These are the activations of a small neural network, seen along a few directions. Each row is one input.
Each table varies a few parts of the input and shows all the possible inputs, shuffled.
Descriptions start from the smaller parts, as in this example, which fits no table here: ring(5) and (point or line(11) or (values(2) and line(6))).
Shared parts are said once, and a part with two or three values counts as separate values.
In the rows, 128 means zero.

Other details of the inputs shift rows strongly along two fixed directions, in all tables alike. That doesn't count.

A family of inputs:
r1: [177 215  72 197  78 122  87 157 161 127  35]
r2: [146 111  94 147 217 111 144 127  40 166 123]
r3: [122  97 135 122 163 109 141 107  82 146 150]
r4: [112  90 146 124 154 116 147 103 105 136 160]
r5: [140  98 113 120 188 132 165 125 101 148 163]
r6: [115  88 156  92 140 143 150 121 143 121 186]
r7: [124 116 150 119 120 127 117 124 115 134 146]
r8: [160 233  89 182  27 134  69 173 200 104  31]
r9: [135 206 118 162  26 135  88 156 215  94  66]
r10: [ 77 111 178  75  77 143 130 127 187  95 168]
r11: [145  95  85 161 215 111 151 102  66 168 129]
r12: [ 93 113 162 109 115 130 129 121 147 110 149]
r13: [152 106  99 151 208 109 144 123  45 166 125]
r14: [ 84 114 207  69  48 138 107 129 169 107 175]
r15: [162 122  66 167 193 120 144 130  97 156  97]
r16: [ 99 104 160  83 123 150 151 135 156 108 176]
r17: [210 189  23 210 166 131 133 173 127 147  39]
r18: [136 135 124 134 116 131 128 124 157 120 128]
r19: [ 89 112 192  76  60 136 128 119 196  94 176]
r20: [103 134 181  74  95 141  94  97  90 111 115]
r21: [105  98 139 112 158 119 141 116  88 130 150]
Description of these inputs: point or (line(4) and line(5)).
Which other rows does r7 become when the line(4) part takes its other values? List them by row number.
Answer: r2, r13, r14

A family of inputs:
r22: [149 190 135 145  45 148  86 155 171 121  83]
r23: [120  82 127 141 170 111 153  95 126 139 163]
r24: [119 143 163  98  74 128 101 137 160 114 145]
r25: [135 116 131 124 143 118 138 121  84 138 134]
r26: [173 207  73 166  70 156 114 164 222  99  49]
r27: [130  91 104 118 208 131 184 124  99 138 154]
r28: [ 66  65 225  63  77 130 137 110 190 105 249]
r29: [130 120 132 126 139 131 130 120  87 148 128]
r30: [109  88 118 125 208 122 154 113  65 147 146]
r31: [187 134  57 164 203 136 162 154 106 159 112]
r32: [132 118 124 124 153 112 131 126  89 140 134]
r33: [ 95 155 192  93  15 157  87 115 200  84 124]
r34: [152 153  83 164 142 122 109 129 124 135  72]
r35: [ 90 155 179  94  23 153  92 153 206  82 140]
r36: [162 156  90 161 139 122 107 153 122 147  90]
r37: [172 130  56 159 199 133 169 147 101 155 111]
r38: [153 191  96 173 103 134 107 142 126 133  48]
r39: [124 173 124 163  58 122 116 147 211 107  99]
r40: [133 111 121 128 165 133 128 135 102 143 145]
r41: [119  86 127 142 163 110 158 118 115 148 174]
r42: [ 59  58 205  52 127 143 134  89 134 102 213]
r43: [164 133  74 165 196 107 129 110  70 154  86]
r44: [ 88  98 187  78 112 123 138 104 113 107 168]
r45: [136  99 148 110 155 119 137 116  84 142 159]
r46: [137 159 132 135  79 131 107 120 148 105  92]
r47: [153 207  91 169  77 119  96 156 155 115  44]
r48: [ 64  73 192  64 131 123 138 106 122 114 187]
r49: [135  92  98 139 209 110 145 123  55 164 133]
Describe the family of inputs behind these rows.
Answer: line(4) and (values(2) or line(5))
Changing only the line(4) part turns r29 into r38. The same change can be made to r25. Which row results?
Answer: r44
Which other rows does r39 become when the values(2) part takes its other values? List them by row number.
Answer: r27

A family of inputs:
r50: [143 149  83 191 155 105 127 125  86 150  86]
r51: [119  93 108 151 182 128 149  94 108 147 130]
r52: [130  80 139  96 187 128 150  82  63 137 146]
r53: [151 146  78 152 172 146 133 129 110 129  88]
r54: [104  77 188  85 141 130 132  99  60 144 191]
r55: [152 173  92 150 108 140 113 176 147 116  88]
r56: [175 188  75 171 133 119 128 144 100 137  41]
r57: [ 81  77 162  91 140 106 111  98 104 127 172]
r58: [185 189  77 179 133 124  92 158 109 155  72]
r59: [ 95 174 159 116  19 121  74 141 222  85  83]
r60: [ 87 123 204  66  62 149 110 137 166 102 190]
r61: [117 156 146  95  55 182 114 154 219  88 125]
r62: [177 122  93 161 160 108 141 137 125 168 145]
r63: [155 163  74 191 151 122 120 109 121 136  61]
r64: [ 91  59 166  93 166 111 172 107 124 116 201]
r65: [128 104 119 117 190 122 144 115  63 147 151]
r66: [128 161 115 126 115 133 131 151 149 108  99]
r67: [138 109 118 124 175 136 138  90  64 139 107]
r68: [149 147 100 147  97 121 138 146 176 128 137]
r69: [156 157 139 136  89 127  97 138 113 134 106]
r70: [ 84  58 187  88 153 104 109  93  94 141 195]
r71: [ 84 155 189  67  43 144 109 139 198  88 137]
r72: [ 96  71 180  70 142 119 144 100  67 123 189]
r73: [154 149 104 188 146 108 112 123  94 161 101]
r74: [169 177  67 159 135 143 139 174 145 142  70]
r75: [136  79 130 110 199 127 142 133  70 158 171]
r76: [161 175  88 179  94 133 118 142 199  96  77]
r77: [116 160 164 148  35 131  90 151 200 119 119]
r78: [104  73 129 141 183 107 155 107  79 152 169]
r79: [151 188 116 149  91 131 114 136 124 118  60]
r80: [138 119 106 133 137 113 164 132 159 136 146]
r81: [ 75 131 198  63  41 148 109 146 185  78 176]
r82: [116 145 175 124  41 126 107 145 206  98 157]
r83: [134 114 123 125 153 121 132 114  53 146 122]
r84: [125  92 121 108 188 148 147 123 106 127 147]
r85: [177 137  82 157 173 141 134 161  97 176 109]
r86: [178 200  61 173 132 144 107 141 139 130  40]
r87: [121 141 115 140 115 123  93 107 156 112  84]
r88: [104 100 135 138 168 106 154 100  93 143 137]
r89: [106 141 165 119  41 124 116 146 207  79 153]
r90: [ 69 104 197  51  81 152 136 140 182  89 176]
r91: [142 109 105 118 174 140 154 145  94 150 147]
r92: [ 71  60 173  99 161 116 164  98 116 131 190]
r93: [158 105  86 147 175 124 167 105 141 146 140]
Changing only one part turns r52 into r69. The same change can be made to r61. Which row results?
Answer: r85
Describe the family of inputs behind these rows.
Answer: line(4) and (line(5) or line(6))
A walk changes only the line(5) part. It starts at r70 and steps to r73. List the rest of the walk in order.
Answer: r77, r82, r62
Which other rows agree with r56 in the line(4) part? List them by row number.
Answer: r59, r64, r66, r71, r74, r79, r80, r88, r90, r92
